Here are a small network's activations along a few directions, averaged over the inputs that share one value of a field.
Values that are neighbours, or in one group, have similar rows; names and order tell nothing.
In the rows, zero is written as 500.
Strong random noise was added to every row along 12 fixed directions; ignore it. To show where, here is one row again and again, with new noise each time:
[271 360 608 460 621 504 460 394 271 506 546 520 625 542 588 243 395 454
 751 351 655 312 531]
[701 540 540 746 483 453 421 453 581 483 415 316 431 467 610 645 517 309
 536 362 464 670 540]
[705 645 487 455 380 217 344 481 792 467 523 719 585 495 480 405 453 291
 613 542 451 363 517]
[610 560 566 456 528 400 476 556 495 508 529 545 339 492 603 527 387 309
 343 516 465 417 537]
[310 431 710 590 427 615 411 367 346 336 543 622 726 379 477 700 731 633
 512 350 501 450 212]
[408 494 453 537 594 384 465 383 574 558 418 397 515 425 435 467 538 359
 502 466 492 524 566]
[537 259 575 676 333 566 591 641 366 518 429 448 495 401 508 621 472 374
 517 588 489 726 370]
[464 521 568 370 538 435 423 687 378 595 447 550 425 559 403 476 475 471
 284 507 354 543 499]
[399 529 595 546 474 577 374 418 374 379 573 579 666 588 559 521 550 568
 563 356 513 498 378]
[514 552 387 395 693 579 500 589 476 575 531 423 477 658 532 293 367 568
 581 516 470 331 715]
[497 619 474 651 606 601 581 279 668 456 560 392 514 370 567 631 530 484
 408 642 330 693 633]
[612 443 277 644 358 654 544 395 550 435 366 360 568 660 476 545 559 705
 516 452 825 870 429]
[278 561 559 374 698 420 385 153 651 503 640 560 566 296 549 339 594 419
 639 544 494 404 675]
[516 537 706 423 643 620 439 527 500 592 563 460 320 274 535 610 632 554
 321 634 222 713 665]


Mul, 9 values:
f5: [529 417 743 537 471 511 616 452 316 511 549 582 479 463 649 538 409 530
 398 509 481 661 490]
f1: [336 243 305 499 358 763 523 695 350 381 646 435 580 640 584 490 552 597
 921 554 576 366 391]
f3: [499 493 489 493 442 502 607 554 457 544 592 564 517 626 484 325 317 514
 604 652 486 590 547]
f8: [634 547 586 256 510 414 427 731 517 660 410 606 378 582 346 357 468 684
 491 406 566 382 519]
f4: [452 476 405 503 504 528 638 329 526 486 429 459 618 542 490 383 473 711
 535 483 728 449 499]
f6: [623 588 503 296 460 244 386 531 647 606 372 615 406 528 400 262 550 550
 591 429 604 647 642]
f2: [448 439 558 406 491 398 299 598 387 631 535 423 228 440 511 517 558 334
 510 414 495 623 480]
f7: [667 524 512 562 391 439 562 703 453 490 445 593 586 688 509 420 256 427
 525 500 431 375 453]
f9: [214 529 532 489 622 404 642 341 285 504 473 425 459 530 532 394 375 383
 362 298 637 430 540]
The values of Mul form 3 separate groups.
Q: List the group mates of f2, in the order listed.
A: f3, f8
Q: List the group mates of f9, in the order listed.
A: f1, f6

Vusa, 9 values:
z5: [509 444 515 395 611 272 570 463 624 701 273 478 451 318 372 229 469 387
 504 585 518 611 741]
z1: [598 675 346 878 358 571 663 502 471 236 472 504 756 794 561 659 239 349
 376 429 386 474 335]
z8: [375 313 307 699 426 542 860 606 274 540 362 320 524 786 452 353 156 445
 540 553 674 701 471]
z4: [794 235 542 557 386 504 568 927 270 678 235 282 267 583 477 545 353 438
 406 358 741 523 378]
z2: [658 533 201 440 373 371 504 757 795 550 606 538 443 431 367 572 580 340
 688 690 397 201 509]
z7: [652 591 913 443 396 574 509 539 229 394 710 791 295 515 772 633 292 512
  89 613 395 599 382]
z9: [387 532 569 310 549 280  98 693 419 612 436 459 441 596 467 426 662 333
 463 314 244 582 580]
z6: [255 575 637 505 395 277 595 369 474 556 413 757 720 492 255 367 349 537
 388 567 315 795 420]
z3: [737 509 320 673 517 369 564 422 606 433 308 427 605 699 479 562 396 444
 552 247 810 112 353]
The values of Vusa form 3 separate groups.
Q: List the group mates of z5, in the order listed.
A: z1, z9
Q: List the group mates of z7, in the order listed.
A: z4, z3
